A small network was shown many inputs. Here are its activations along a few directions, one row for each input.
Each table varies a few parts of the input and shows all the possible inputs, shuffled.
A made-up example of a description, with smaller parts first: ring(8) and (point or ring(9) or (values(3) and line(6))).
Shared parts are said once, and a part with two or three values counts as separate values.
In the rows, 128 means zero.

Other details of the inputs vary at random and push rows far along two fixed directions, the same in every table; ignore that.

Table:
row 1: [132 178 161 174 147 118 119 134  90 148 162 158 149 180]
row 2: [ 85  91  87  97 107 182 134 138 140  64 117  86 113  93]
row 3: [ 81  92  85  93 110 186 120 135 146  66 120  91 117 109]
row 4: [163 146 113 133 176 149 120  99 164  27 155  88 117 154]
row 5: [138 171 156 186 145 106 153 148  58 145 133 148 128 130]
row 6: [155 162 145 154 173 109 148 127 105 116 124 122 110 119]
row 7: [165 142 138 166 172 106 146 140 109 116 130 124 104 128]
row 8: [132 107  66  91  87 179  87 131 152  78  95  87 127  81]
row 9: [141 157 165 172 171 115 101 128  89 162 136 161 122 171]
row 10: [126  94  93 123  78 100 130 128 172 149 108 124 140  83]
row 11: [103  81  99  77 123 170  99 109 183  76 135  99 117 138]
row 12: [156 172 151 142 165 111 130 109 134 111 150 130 134 164]
row 13: [124 100 144 116  98  88 159 142 133 195 129 166 126 124]
row 14: [111 100 128 100 105 120 158 135 129 151 117 134 131  97]
row 15: [138 166 166 165 172 121 107 135  84 163 133 152 138 170]
row 16: [151 162 151 147 168 129 116 119 124 116 150 127 143 170]
row 17: [113  89 121  92  96 120 154 121 154 138 127 138 120 104]
row 18: [180 158  89 144 163 172  77 131 127  40  93  77 122 105]
row 19: [126  94 132 100  99 108 148 129 166 151 141 141 129 131]
row 20: [102  79 123  88 107 135 106 132 165 151 134 135 126 152]
row 21: [109 105 155 108  98 108 121 119 141 195 144 175 144 157]
row 22: [186 155 119 171 151 125  79 148 106 125  97 131 118 127]
row 23: [145 128 132 160 174 133 121 145 105 114 113 115  95 136]
row 24: [147 151 161 173 175 111 101 143  95 166 135 155 119 177]
row 25: [168 168  81 157 144 176  84 138 119  27 110  82 125 103]
row 26: [114 121 141 114  83 100 169 131 117 191 138 160 141 116]
row 27: [156 185 112 197 125 102 138 126 115 104 134 120 154 102]
row 28: [136 172 158 171 160 123 112 132  79 163 145 150 134 169]
row 29: [168 190 142 194 143  72 130 118 111 161 116 142 147 111]
row 30: [104  98 112  96  89 129 162 130 132 141 127 123 126  91]
row 31: [ 88  92 114 100  95 150 138 136 120 148 112 121 119 104]
row 32: [120  96 102  72 111 155 145 112 186  67 137  88 134 110]
row 33: [174 154  83 170 160 132 116 103 160  32 120  73 121  92]
row 34: [150 144 111 137 190 154 128 121 123  37 110  67  90 108]
row 35: [144 152 117 125 191 164  94 107 154  42 139  78 112 158]
row 36: [121 125  98 133  69 105 141 118 146 154 119 125 156  81]
row 37: [149 168 143 153 156 131 120 115 119 115 162 124 139 170]
row 38: [101  68  90  88 132 171 107 136 163  85 105  91  95 119]
row 39: [137 145 110 135 198 171 102 120 130  44 110  75  93 134]
row 40: [158 167 149 146 161 117 134 115 127 109 153 129 147 166]
row 41: [123 118 106 126  80 103 137 121 152 154 107 127 160  81]
row 42: [ 91 105 135  91 118 138 105 127 138 163 117 140 127 136]
row 43: [144 152 163 182 170 111 126 136  73 160 117 154 108 143]
row 44: [143 150 128 157 155 132 144 131  88 104 126 106 112 118]
row 45: [106  86 128 108 106 123 141 131 120 152 108 138 111 101]
row 46: [150 183 156 180 139  97 166 139  84 141 154 155 139 138]
row 47: [ 91 100 119  86  92 148 117 120 150 147 144 129 142 144]
row 48: [137 162 163 171 173 120 119 139  73 163 117 150 127 158]
row 49: [164 160 108 137 163 153 143 107 151  28 160  72 121 133]
row 50: [152 185 163 177 135  97 159 131  99 139 167 156 150 154]
row 51: [130 150 127 154 162 149 118 130  96 111 126 113 114 143]
row 52: [ 94 124 149 115  79 116 134 133 127 184 157 171 162 153]
row 53: [ 94 108 152 113 110 114 134 139 104 203  99 159 120 116]
row 54: [114 101 147 119  99  94 156 133 116 192 121 169 124 107]
row 55: [171 167 119 150 147 135  80 133 111 115  90 122 123 113]
row 56: [104  96 130 103 108 127 147 138 113 154 105 130 126 100]
row 57: [ 75 101 117  97  89 156 117 139 134 138 136 136 141 130]
row 58: [ 95  94 130 104 111 141 134 140 116 158 102 131 125 109]
row 59: [113 103  92  74 100 160 137 105 184  67 153  89 137 127]
row 60: [100 119 127 101  77 125 149 124 149 136 159 147 159 139]
row 61: [166 157 150 157 160 108 141 112 130 107 152 134 124 149]
row 62: [114  91 133  98 108 122 116 129 163 159 142 144 133 155]
row 63: [ 99 103 136  91 109 138 113 125 145 158 133 140 147 150]
row 64: [116 113 140  88 100 111 149 116 162 151 135 139 136 122]
row 65: [109 103 124  82 100 118 155 122 156 143 120 130 123 101]
row 66: [104 119 159  98 103 106 122 120 142 199 137 167 147 153]
row 67: [116 115 149 109  95  98 165 134 122 191 126 163 145 116]
row 68: [121 104 149 108  95  91 139 130 150 192 146 171 144 158]
row 69: [137  92  73  92  99 172  77 127 162  77  86  98 116  83]
row 70: [ 99 111 121 114  86 123 166 142 120 140 133 139 135  95]
row 71: [158 146 158 181 168  93 139 149  77 160 119 146 105 139]
row 72: [ 89  78 120  96 110 147 114 129 136 148 107 138 111 122]
Description of these inputs: line(6) and (values(2) or ring(10)).
Changing only the line(6) part turns row 38 into row 39. The same change can be made to row 20. Which row results?
Answer: row 35
Changing only the line(6) part turns row 51 into row 48. The same change can be made to row 26. Which row results?
Answer: row 67
A walk changes only the line(6) part. It starts at row 2 and steps to row 31. List the rest of the walk in order.
Answer: row 58, row 53, row 43, row 23
Change only the values(2) part in row 55. List by row number the other rows that result.
Answer: row 29
Change only the line(6) part in row 32. List by row number the other rows that result.
Answer: row 19, row 49, row 50, row 61, row 64

Table:
row 73: [ 97 109 108 124  78 115 109 131 155 168 121 146 151 114]
row 74: [142 120 142 116  78 103 110 131 135 194 119 175 150 116]
row 75: [167 188 210 205 196  70 113 131  65 227 143 187 134 201]
row 76: [127 112 158 102  82  77 167 124 132 203 138 184 142 123]
row 77: [ 97  95 101  98 132 181 114 131 154  75 148  95 103 146]
row 78: [110  98 141 125 101  91 138 138 109 227  91 166 129 104]
row 79: [130  92 109  73 146 170 104 116 170  62 125  98 100 137]
row 80: [209 195 148 203 220 127 120 131  81  66 110 105  88 129]
row 81: [106 115 129 136  59 104 119 139 112 208 134 181 159 130]
row 82: [108 147 144 112  78 119 116 123 120 196 118 159 171 116]
row 83: [ 87  89 116 126 106 130 133 139 134 152  99 125 117  88]
row 84: [110  90  81 118 126 171 127 135 130  59 116  80 100  88]
row 85: [122 105 113 109  84 111 106 122 160 177 112 141 151 115]
row 86: [172 201 156 223 208  87 149 114  97  93 162 124 130 160]
row 87: [ 88 130 149 107  90 110 146 137  86 218  94 166 140 100]
row 88: [ 95  96 109 108 151 157 103 120 161  81 135  97 112 144]
row 89: [116  98 137 115  88 123 143 160 101 170 102 148 120 104]
row 90: [112 144 111  90 126 149 161 105 157  76 138  92 136 111]
row 91: [ 99 121 115  77 148 187 112 106 152  68 121  88 124 141]
row 92: [196 206 153 196 192  97 160 136  81  86 164 132 125 170]
row 93: [123  94 108  88 141 184 116 136 153  62 134 100 113 148]
row 94: [130 102  96  96 135 135 147 103 188  63 136  74 121 109]
row 95: [213 217 138 212 191 131 105 146  89  75 147 119 133 159]
row 96: [116 108 100 114 116 140 154 118 150  64 162  92 122 117]
Describe the family of inputs behind these rows.
Answer: values(4) and (point or ring(5))
Changing only the values(4) part turns row 81 into row 84. The same change can be made to row 74. Which row results?
Answer: row 80
Change only the values(4) part in row 94. List by row number the other rows that result.
Answer: row 75, row 78, row 85
Which other rows agree with row 76 in the values(4) part? List them by row number.
Answer: row 86, row 90, row 92, row 94, row 96
Change only the values(4) part in row 93. List by row number the other rows that result.
Answer: row 89, row 92, row 95

Table:
row 97: [168 198 161 199 155  86 145 131  79 159 136 146 147 144]
row 98: [ 98 104 123  92 114 151 110 125 162 127 137 125 126 150]
row 99: [147 148 110 129 168 156 103 113 167  46 153  83 118 156]
row 100: [148 179 161 180 154  97 149 136  77 157 134 141 139 142]
row 101: [ 79  66 102  60  93 165 108 114 182 113 132 115 133 134]
row 102: [153 151  91 153 169 178 102 130 127  24 130  71 113 122]
row 103: [102 125 148 112  73  95 150 123 123 201 118 174 152 101]
row 104: [165 170 140 164 186 126 130 106 133  73 164 113 128 170]
row 105: [152 189 159 183 156 110 118 128  69 173 120 154 139 143]
row 106: [ 99  81 139 107  78 110 137 148 110 206 110 176 117 116]
row 107: [198 179 118 138 199 160  99 119 141  22 139  76 121 154]
row 108: [150 182 203 191 170  80 148 123  73 190 169 185 142 193]
row 109: [ 92  70 102  64  99 144 141 118 173 102 105 106 110  79]
row 110: [ 95  76 102  74  96 150 109 121 166 121  91 118 116  88]
row 111: [153 162 115 167 180 160 120 136 101  52 139  87 111 132]
row 112: [160 157 102 156 142 147 112 126 121  60 131 103 119 121]
row 113: [159 202 178 211 158  87 120 142  51 200 124 169 148 161]
row 114: [160 170  95 144 174 163 102 106 144  11 123  68 118 108]
row 115: [175 146  95 163 188 167  98 126 127  17 116  78  87 126]
row 116: [ 86 113 146 104  69 112 123 131 113 215 103 180 148 108]
row 117: [ 99  83 150 108  64  88 158 146 111 229 118 192 126 112]
row 118: [ 87  53  83  67  90 153 145 134 182  94 113  94 117  86]
row 119: [ 85 108 166 107  99 100 137 135 115 228 144 187 141 166]
row 120: [160 178 145 187 137 104 120 140  86 153 141 152 144 139]
row 121: [133 143  99 144 168 168 123 134 124  42 129  76 118 123]
row 122: [176 169 129 180 205 125 134 126 111  62 128  83 105 135]
row 123: [113  84 107  47 119 177 121 130 166  82 121  94 120 123]
row 124: [106 107 152 138  88  91 125 152 105 240 108 191 145 131]
row 125: [125  96  92  89 116 144 137 111 174  90 111  89 117  87]
row 126: [100  93  87  91  81 148 144 129 169  96 124 103 142  92]
row 127: [176 175 170 205 154  71 144 142  79 186 140 173 131 146]
row 128: [152 168 150 166 204 138 117 117 107  84 157 115 118 182]
row 129: [170 152 113 172 205 155 115 135 112  39 131  78  93 133]
row 130: [159 190 169 203 161 104 133 146  45 162 136 168 122 156]
row 131: [143 112 114  73 120 151 133 122 170  84 132 103 133 125]
row 132: [176 161 130 122 194 158 130 124 133  34 143  82 113 150]
row 133: [151 194 178 201 165  90 135 143  49 189 129 160 140 158]
row 134: [156 145 108 143 197 159 117 118 125  48 114  71  94 119]
row 135: [ 91  79 109  68 114 156 139 110 178  86 148 103 125 134]
row 136: [114  96 150 122  58  76 153 142 115 238 119 200 136 113]
row 137: [176 162 101 154 194 149  99 108 147  19 115  72 103 113]
row 138: [177 166 119 185 181 121 110 132 121  82 128 107 122 137]
row 139: [159 155 122 149 178 152 104 104 149  45 159  93 127 164]
row 140: [ 96 110 137 109  53  95 131 138 123 228 114 169 165 112]
row 141: [ 85  67  85  63  66 163 147 130 161  91 122 106 117  83]
row 142: [117  95  97  95 122 155 109 119 154 108  98  99 113  99]
row 143: [105  94 142 112  63  80 129 139 130 244 106 176 151 113]
row 144: [ 96 115 141 104  55  96 133 129 117 240 114 180 162 107]
row 145: [114  70  87  84  75 142 116 130 168 115 110 121 116  92]
row 146: [ 77  82 157  91  67 116 123 126 136 225 136 188 154 153]
row 147: [115 108  97 111 100 162 112 133 132  94 115 115 119 108]
row 148: [ 92 118 146 109  90 116 141 134  98 213 114 163 141 114]
row 149: [176 157 106 173 187 135 130 125 140  40 132  81 113 125]
row 150: [ 89 100 148  94  68  94 125 127 146 227 144 186 157 152]
row 151: [111  77  95  85  90 131 140 124 177 118 109 100 127  90]
row 152: [142 183 193 183 175  94 129 138  77 193 158 175 129 197]
row 153: [ 73  65 104  46  90 160 142 120 195 101 144 102 120 124]
row 154: [ 82  67  86  65  71 163 147 134 165  96 128  98 126  83]
row 155: [150 172 180 181 171  88 128 134  69 186 115 171 118 143]
row 156: [ 88 100 157  95  67  85 151 126 144 234 149 191 156 150]
row 157: [174 185 110 164 183 147 132 108 123  41 133  77 121 119]
row 158: [101 120 171 114  80  82 151 131 134 236 151 193 151 158]
row 159: [101  55  79  70  68 148 115 133 185 116 114 107 125  84]
row 160: [ 95  65  93  58  78 139 137 113 191 111 103 110 121  72]
row 161: [175 164 136 185 192 121 137 136 100  83 140 108 105 137]
row 162: [ 79  71  79  68  82 167 148 131 173  78 122  88 130  85]
row 163: [109  80  91  75  89 140 117 117 174 128 103 108 126  86]
row 164: [ 89 101 166 109 102 115 135 128 118 205 147 177 143 163]
row 165: [ 97  59  87  79  85 159 110 138 167 117 107 109 117  93]
row 166: [101  74  95  83 115 155 125 132 159 101 102  87 111 100]
row 167: [161 176 170 207 183  90 131 150  64 174 128 161 124 160]
row 168: [169 174 152 194 179 104 110 136  86 147 113 134 123 150]
row 169: [146 177 171 176 170 104 111 128  93 168 151 165 135 191]
row 170: [105  88 115  83 101 147 138 106 181  97 151 115 136 134]
row 171: [104 109 138 118  57  99 153 143 119 210 133 175 154 109]
row 172: [158 182 131 165 182 135 141 116  99  78 133  97 119 126]
row 173: [161 174 110 176 163 137 114 130 119  69 134 100 136 131]
row 174: [120 110 104 110  83 137 144 128 140 111 128 127 128 101]
row 175: [ 82  90 100  70  98 165 127 122 152  97 106 104 120  87]
row 176: [117 109 155  82  90 122 117 141 126 204 118 172 149 145]
row 177: [164 193 188 197 166  75 117 122  83 195 162 187 152 196]
row 178: [142 173 177 169 170  91 145 125  95 163 164 162 132 184]
row 179: [155 187 147 199 166 118 115 142  77 135 129 141 140 151]
row 180: [157 146 116 142 183 140 137 115 128  65 121  83 101 115]
row 181: [ 87  98 112  77  91 143 145 119 150 114 115 117 128  86]
Describe the family of inputs behind these rows.
Answer: ring(5) and (point or line(4) or (values(2) and line(6)))
Changing only the ring(5) part turns row 134 into row 142. The same change can be made to row 167. Which row results?
Answer: row 124
Changing only the ring(5) part turns row 153 into row 152. The same change can be made to row 154. Which row results?
Answer: row 111
Change only the values(2) part in row 138. List by row number the other rows that result.
Answer: row 173
Change only the line(6) part in row 122. List by row number the other rows that result.
Answer: row 109, row 117, row 118, row 161, row 180
A walk changes only the line(4) part. It starts at row 153 and steps to row 178. List the rest of the walk in order.
Answer: row 135, row 108
A walk changes only the ring(5) part. It starts at row 97 and steps to row 100. List the rest of the walk in order.
Answer: row 133, row 113, row 140

Table:
row 182: [129 163 170 163 170 113 144 152  72 178 138 146 135 158]
row 183: [166 174 111 190 155 130 125 139  88  95 130 103 133 128]
row 184: [136 100  81  89 106 192  91 129 162  45 133  92 136 125]
row 185: [169 170 163 175 143  72 159 135 115 157 158 163 126 157]
row 186: [ 95  93  99  81 154 190 118 137 156  40 121  57 106 119]
row 187: [119  70  84  91 143 155 108 136 182  61 109  88  96 118]
row 188: [154 163 113 181 143 138 123 147 101 115 126 108 138 131]
row 189: [100  59 120  88  87 112 139 152 160 192 118 142 131 114]
row 190: [143 159 144 185 123 114 118 139  75 156 120 162 123 122]
row 191: [114 134 104  92 137 167 157 119 157  32 153  77 113 123]
row 192: [143 193 143 194 124  94 131 133  97 155 160 159 150 146]
row 193: [128 117  90  89 155 164  91 119 168  56  91  77 115 108]
row 194: [ 95  90 137  80  67 112 130 118 136 200  89 162 130  82]
row 195: [155 166 123 183 167 143  90 152 101  90 124 105 129 143]
row 196: [124 154 172 130 138 122 132 130  90 178 154 162 128 181]
row 197: [ 60  84 139  67  79 137 131 121 141 196 147 155 134 148]
row 198: [160 140 130 155 173 122 108 114 144 105 157 118 106 171]
row 199: [146 166 153 138 157 132 164 132 104  87 156 128 137 143]
row 200: [110 119  75 129 110 163 122 112 174  32 141  81 148 104]
row 201: [160 178 140 146 171 125  93 100 130 123 138 119 129 159]
row 202: [141 151 117 173 151 150  87 113 124  88 145 116 145 160]
row 203: [138 120  85  96 140 165 125 116 170  66 101  58 127  95]
row 204: [104  99 134  58  66 123 111 115 159 201 117 156 146 129]
row 205: [160 132 146 171 150  87 151 129  97 156 132 153 105 119]
row 206: [ 90  94 135  77  81 117 109 128 145 197  84 163 132 102]
row 207: [167 176 122 198 149 124 129 134  78  98 129 113 126 121]
row 208: [143 155 181 138 153 126 133 135  79 162 151 167 140 180]
row 209: [ 88 102 118 105  59 130  99 129 139 196 141 163 149 140]
row 210: [ 71  76 129  77  72 131 172 130 119 170 119 133 127  96]
row 211: [170 183 129 175 153 141  92 131 101 103 150 128 129 171]
row 212: [116  77 132 114  81  91 163 134 131 189 119 151 120 103]
row 213: [ 83  83 115 104  53 134 115 143 123 189 102 174 130  96]
row 214: [137 164 152 164 190 143 133 127  80 100 126 132  96 143]
row 215: [161  90 101  94 149 165 112 122 177  42 140  91 110 142]
row 216: [150 100  95  98 146 161 109 116 183  49 144  83  96 147]
row 217: [122 174 143 150 161 125 156 118 116  98 166 117 125 147]
row 218: [162 175 122 190 168 135 105 153  93 110 131 112 137 141]
row 219: [128 105  61 116 118 180 117 121 145  26 120  69 107  73]
row 220: [ 88  72 131 106  69  88 160 120 174 179 140 162 151 117]
row 221: [158 149 165 184 171  88 118 144  97 164 121 170 103 157]
row 222: [107 102 132  90  69 101 148 118 128 200  97 145 143  83]
row 223: [159 136 144 172 152  95 150 145 113 167 129 136 123 144]
row 224: [ 92 107 109  92  34 121 142 141 150 166 138 155 155 106]
row 225: [159 178 170 167 169  96 104 138  93 177 108 144 141 146]
row 226: [114 154 174 156 159 116 130 143  73 172 123 168 114 155]
row 227: [ 93  97 141  89  85 115 106 100 156 200 116 159 164 134]
row 228: [130 151 151 154 170 140 143 125  84 102 128 125  98 130]
row 229: [ 82  46 130  85  71 111 123 116 175 197 133 165 144 141]
row 230: [152 172 127 188 163 137  90 144  92 100 117 133 115 141]
row 231: [ 99  55 124  91  75 113 143 131 151 172 109 155 104  94]
row 232: [153 168 158 154 155  98 119 137 101 190 112 144 149 134]
row 233: [113 131 139  85  69  97 148 120 152 186 125 157 154 109]
row 234: [160 165 124 156 120 130 134 141 115  90 146 134 153 127]
row 235: [135 148 134 149 173 142 153 120  86  86 137 108 101 116]
row 236: [128 150 139 169 126 111  98 157  85 176 114 168 140 147]
row 237: [ 55  69 137  73  85 145 130 112 147 173 139 148 148 145]
row 238: [173 152 167 163 136  77 162 141 113 156 152 173 141 148]
row 239: [107  99 117  82  78 111 143 123 140 187  98 130 148  90]
row 240: [161 132 135 166 174 119 124 129 119 107 120 136  88 132]
row 241: [ 91  81 126  93  63  88 159 127 175 188 148 160 135 116]
row 242: [159 128 132 158 181 122 113 146 133  97 126 104 106 146]
row 243: [116  90 137  53  71 131 112 119 155 184 112 158 158 123]
row 244: [184 201 174 163 151  85 144 124  98 151 134 163 160 139]
row 245: [124 134  85  87 127 151 126  95 195  44 132  69 128  96]
row 246: [149 189 166 178 150  79 138 103 114 159 135 155 165 139]
row 247: [135 112  86  91 134 157 125 100 156  58 103  75 109  68]
row 248: [150 163 155 153 154 109 114 118  99 162  99 158 119 121]
row 249: [ 85  88  96  75 146 182 118 135 152  57 113  83 104 123]
row 250: [114 113  93 102 153 172 153 124 134  47 129  59 110 111]
row 251: [104 102  90  92 145 186 150 130 152  51 125  55 113 112]
row 252: [132  75  76  98 128 146 146 127 174  63 121  68 105  99]
row 253: [117 160 141 157 168 132 156 110 122  75 157 110 139 145]
Changing only one part turns row 244 into row 199. The same change can be made to row 222. Which row results?
Answer: row 210
Describe the family of inputs behind these rows.
Answer: values(4) and ((values(2) and line(4)) or ring(10))
Change only the values(2) part in row 246. List by row number the other rows that result.
Answer: row 227
Change only the values(2) part in row 184. List by row number the other rows that result.
Answer: row 234
Change only the values(4) part in row 196. List by row number the other rows that result.
Answer: row 204, row 211, row 216
Change only the line(4) part in row 192. List by row number the other rows that result.
Answer: row 200, row 224, row 234
Change only the values(4) part in row 197. List by row number the other rows that result.
Answer: row 198, row 201, row 209
